These are the activations of a small neural network, seen along a few directions. Each row is one input.
In each table, some parts of the input vary, and every possible input appears once, in random order.
Descriptions start from the smaller parts, as in this example, which fits no table here: one of 6 places along a line, together with either a single point or one of 9 places along a line or (one of 2 separate values, together with one of 8 places around a ring).
Shared parts are said once, and a part with two or three values counts as separate values.
In the rows, 128 means zero.

Table:
r1: [134 150 169  81  54 120 152 151 103 140 122  59 163 142]
r2: [ 97 131  76 130 170 112 112  84 172 132  73 161 114 169]
r3: [166 163 137 139  93 109 134 110  41 123 163 164 144  78]
r4: [102 108  98  85 150 128  88 154 202 157  79 120 121 151]
r5: [142 124 179 120 106 134 162 142  97  78 190  77 134 130]
r6: [126  99  98 127 176 149  58 100 146 119 113 221 114  92]
r7: [165 148 143 177 101 105 201 140  67 135 142  97 107 122]
r8: [163 146 169 120  90 122 112 117  50 101 157 169 144  79]
r9: [125  99  71 183 191 134 146 122 169 153  98 150  77 138]
r10: [104 136  73 177 180 141 119 110 132 156 114 181  80 135]
r11: [135 132 171 156  94 125 167 143  86 107 191  66 114 152]
r12: [157 176 139 149  86 107 161 121  41 141 163 172 126 120]
r13: [ 86  99 102 106 154 135 110 135 209 152  72 127 154 129]
r14: [135 153 172 101  76 109 148 159  90 132 107  71 194 113]
r15: [151 154 146 181  91 107 194 141  99 122 183  73 108 133]
r16: [ 94  98  97 108 144 143 104 143 199 148  70 122 138 141]
r17: [104  78 111 126 189 161 110 125 193  95 147 127 105 145]
r18: [119 128  67 155 174 134 106 102 139 159 120 224  96 136]
r19: [142 182 142 172  96 114 173 129  38 139 154 131 110 118]
r20: [111 106  74 185 179 136 139 123 199 141 139 125  78 149]
r21: [128 116  64 146 181 136  78  91 139 142 120 216 114  92]
r22: [167 139 191 102 100 127 115 115  78  92 174 133 146  95]
r23: [142 155 169  78  60 101 143 173  99 141 121  66 155 132]
r24: [125  86 127 106 189 170  77 119 191  92 137 154 117 133]
r25: [129  93 120 109 186 154  61  98 175 111 130 185 117 109]
r26: [134 145 168 101  56 115 159 161  98 132 111  70 172 122]
r27: [163 132 196 100 104 143 129 136  95  74 180 103 147 118]
r28: [126 145 175  99  64 107 165 153 106 136 114  74 189 110]
r29: [ 95 102  98  89 143 147  98 133 206 156  79 112 129 160]
r30: [ 97  86 105 160 176 152 115 126 179 125 150 114  85 168]
r31: [138 180 149 123  79  83 167 101  68 115 117 106 147 152]
r32: [ 95 107 101 108 165 136  93 140 190 148  66 124 160 132]
Question: The inputs of r25 and r22 match in every part but one. If r24 is changed in the same way as r25 into r22, which row does it become?
Answer: r27
Question: Describe the family of inputs behind these rows.
Answer: one of 2 separate values, together with either a single point or one of 5 places along a line or one of 10 places around a ring
Question: Which other rows does r5 become when the choice among 2 separate values takes its other values? List them by row number.
Answer: r17
Question: Which other rows does r16 become when the choice among 2 separate values takes its other values? List them by row number.
Answer: r26
Question: A walk changes only the place on the line of 5. It starts at r23 and steps to r1. List the rest of the walk in order.
Answer: r26, r28, r14

Table:
r33: [102 133  64 143 154 113 135 108 155 164  92 184 140 124]
r34: [ 86 129  63 176 149 116 123 111 145 169  87 137  99 143]
r35: [131  95 121 153 161 144 123 109 195 103 171 122  83 146]
r36: [132 170 111 139  87  96 175 122  86 152 117 143 166 116]
r37: [105 126  97 181 179 141 152 140 168 158 109 127  91 151]
r38: [ 83  88 124  47 133 147  93 160 241 146  49  59 176 157]
r39: [115 107 125 123 186 152  84 112 158  78 172 138 114 146]
r40: [127  78 139 125 176 166  87 103 149  84 129 174 135 102]
r41: [141 100 111 117 161 151  62 136 149 137 136 182 132  74]
r42: [111 127 110  99 142 146  72 104 134 147 110 207 122 136]
r43: [120  89  89 159 170 148 151 146 169 127 144 116  65 165]
r44: [164 139 161 109  92 129 108 150  77 126 162 140 153  60]
r45: [133 160 148 177 113 119 191 153  95 152 135  86 118 143]
r46: [143 136  89 115 164 106  95  98 141 144  67 187 114 122]
r47: [148 122 140 154 106 125 191 158  96 123 169  76  93 157]
r48: [117 164 112 172  83  96 163 125  73 160 112  97 127 136]
r49: [171 175 137 110  96  87 138 113  70 132  93 146 138 111]
r50: [106 123 182  45  60 111 135 185 165 133  77  21 202 147]
r51: [157 128 171 147  99 123 163 120 122 100 196  81 109 135]
r52: [151 117 187 117 108 144 131 117  78  75 156 132 157  88]
r53: [137 166 158  93  75 126 116 121  64 135 136 166 145 124]
r54: [138 142 176 116 123 130 128 124  86  74 198  96 137 133]
Question: The inputs of r38 and r50 match in every part but one. If r46 is changed in the same way as r38 into r50, which row does it become?
Answer: r49
Question: Describe the family of inputs behind these rows.
Answer: one of 2 separate values, together with either a single point or one of 10 places around a ring

Table:
r55: [106 110 103 192 143 142 162 153 146 151 154 102 115 118]
r56: [122 129 205  63  83 126 136 137 123  75 135  50 191 147]
r57: [138 138 107 191 167 121 153  72 108  91 182 165  75 153]
r58: [139 108 115 156 139 120 170 149 176 137 125  73 101 140]
r59: [ 94  85  78 140 178 160  81 139 191 160 103 173 142  87]
r60: [135 114 116 192 166 139 165 134 120 123 142 124  85 130]
r61: [ 95 160 143  82  89  97 148 117 130 125  69  75 176 179]
r62: [ 89 114 137 122 141 129 153 123 182 100 118  50 130 198]
r63: [112 156 111 152  90 111 155 146  94 177 105 127 163 100]
r64: [126 174 122  98  75 110 123 143  85 177 122 138 108 165]
r65: [144 183 114 152 115  88 145  66  55 117 133 187 123 134]
r66: [174 124 184  98  78 117 150 162 116 113 142  73 163  87]
r67: [126  82  89 104 175 137  87 135 222 145  73 145 130 108]
r68: [144 154 123 115  86  88 162 142 124 162  75  99 150 121]
r69: [141 126 172 134  82 139 141 166  86 127 171 102 175  64]
r70: [126 114  83 141 203 139  73  56 153 100 132 234 101 122]
r71: [123  88  91 141 202 158  83 119 165 132  91 194 111  98]
r72: [ 75  88 113  71 176 146  72 110 227 108  67 122 157 166]
r73: [118 128 114 140 129 143 130 151 139 151 174 112  57 185]
r74: [141 160 124 153 113 107 157 127  67 149  93 147 134 111]
r75: [106 104  87  88 166 162  45 136 186 160 120 186  87 152]
r76: [172 157 173 134 109 116 130  83  45  67 198 162 134 100]
r77: [170 131 185 135 105 135 143 146  58 100 158 122 145  76]
r78: [156 143 184  79  65 141 108 163  75 125 191 111 119 130]
Question: The inputs of r58 and r66 match in every part but one. If r62 is changed in the same way as r58 into r66, which row does it become?
Answer: r56
Question: Describe the family of inputs behind these rows.
Answer: one of 4 places along a line, together with either a single point or one of 5 places along a line
Question: Which other rows agree with r61 in the place on the line of 4? List them by row number.
Answer: r63, r64, r65, r68, r74
